Each row below is a small network's average activation on inputs in which a field has the value named, seen along a few directions.
Related values have similar rows: they may be neighbours, one step apart, or belong to one group.
(in the rows, 500 means zero)
Strong random noise was added to every row along 3 fixed directions; ignore it. To show where, here is one row again and again, with new noise each time:
[454 483 529 487 640 532 539 509 326 549 574 578 620 521 484 506 499 499]
[504 506 616 558 523 383 667 475 429 424 537 524 514 623 532 587 442 437]
[602 504 635 587 336 482 791 359 692 479 463 536 459 425 630 768 636 442]
[519 486 545 479 593 537 581 476 408 494 596 589 597 428 531 513 541 512]
[368 493 573 584 578 430 597 514 315 609 451 507 562 774 444 641 421 409]


FILA, 18 values:
vagul: [332 635 523 711 523 437 554 526 458 562 250 273 386 914 501 676 400 440]
moti: [434 445 436 446 551 623 282 532 319 645 561 713 615 579 427 534 498 495]
bomo: [464 505 504 572 396 533 604 540 750 511 433 519 428 451 610 489 517 537]
dak: [603 503 463 467 567 502 416 627 514 495 577 606 644 474 624 439 376 479]
duse: [511 664 383 372 431 706 487 440 604 608 384 465 514 273 524 376 713 662]
tikuv: [432 479 359 444 280 769 562 403 738 884 419 475 462 191 416 621 979 589]
vibez: [385 571 479 554 247 474 545 324 734 652 369 342 374 443 527 646 614 509]
pitum: [406 480 506 450 369 641 399 473 492 661 420 443 448 441 328 388 515 494]
demeg: [677 413 600 522 525 359 449 448 632 199 599 551 605 274 628 408 391 496]
pugi: [489 442 528 540 364 443 501 421 595 390 493 469 443 440 531 545 515 477]
zuf: [668 552 293 332 384 559 430 495 638 302 626 480 419 198 622 348 540 680]
rer: [452 427 561 605 656 434 524 683 325 431 450 414 619 758 474 529 319 364]
ziko: [637 581 380 390 408 611 531 604 804 559 525 519 386 286 520 377 598 579]
gad: [712 421 556 472 444 586 527 298 727 555 447 671 479 238 467 710 704 405]
vokas: [435 447 343 442 544 596 313 523 326 577 554 515 509 476 531 446 423 606]
gef: [626 428 569 379 569 398 398 494 421 310 599 515 457 391 423 416 508 582]
kide: [580 593 430 432 800 610 263 538 336 381 679 605 620 328 559 294 502 523]
rifak: [336 356 427 478 675 675 426 592 293 780 461 433 573 595 287 424 610 534]
Each value of FILA is a pair of two hidden parts, and every pair occurs once (3 first parts, 6 second parts).
- dak and kide share the first part; dak and ziko share the second. Which value has the first part of ziko and the second part of kide? => duse
- demeg and rer share the first part; demeg and pugi share the second. Which value has the first part of pugi and the second part of rer? => rifak
- vokas and gef share the first part; vokas and moti share the second. Which value has the first part of moti and the second part of gef? => gad

MASU, 18 values:
gulu: [448 615 472 533 512 477 499 577 376 490 420 424 401 659 410 470 509 490]
zulen: [514 579 496 449 478 593 447 404 493 506 437 456 415 438 444 549 594 518]
geg: [424 592 473 531 511 511 435 556 575 536 420 470 472 613 498 536 448 500]
med: [592 490 623 568 476 366 749 466 491 269 498 402 416 569 523 501 460 417]
denof: [435 417 491 478 346 393 515 480 549 568 396 425 445 592 434 542 390 466]
zite: [529 400 549 520 550 416 565 544 490 428 594 526 568 485 519 453 469 501]
kofiv: [537 368 496 519 373 630 577 426 738 691 439 608 556 333 613 689 592 539]
debel: [484 558 504 495 507 353 351 466 380 309 497 446 391 685 455 415 292 467]
bon: [789 517 588 459 414 432 527 420 730 100 745 669 440 229 725 502 491 478]
lepap: [470 428 528 418 681 516 426 494 235 473 558 544 627 526 356 349 446 441]
muze: [537 559 498 598 554 597 531 552 449 593 514 567 550 470 577 636 613 476]
rufik: [415 550 418 503 536 453 286 513 544 595 464 506 505 485 555 455 406 550]
pame: [326 420 460 488 439 529 527 512 462 740 326 416 479 651 296 573 508 480]
som: [479 463 460 464 389 631 621 500 695 592 489 416 448 288 502 469 762 630]
lin: [438 659 425 498 599 532 415 646 454 579 516 482 544 513 520 362 475 592]
vanef: [596 402 489 303 634 564 342 434 339 378 725 593 633 272 474 290 484 579]
fona: [596 508 507 488 587 536 455 464 415 396 629 631 553 451 562 462 499 455]
dopo: [584 489 542 556 528 382 695 580 551 374 619 485 568 492 622 415 484 526]
Each value of MASU is a pair of two hidden parts, and every pair occurs once (3 first parts, 6 second parts).
- kofiv and denof share the first part; kofiv and dopo share the second. Which value has the first part of dopo and the second part of denof? => som
- gulu and med share the first part; gulu and zulen share the second. Which value has the first part of zulen and the second part of med? => lepap
- rufik and bon share the first part; rufik and geg share the second. Which value has the first part of geg and the second part of bon? => fona
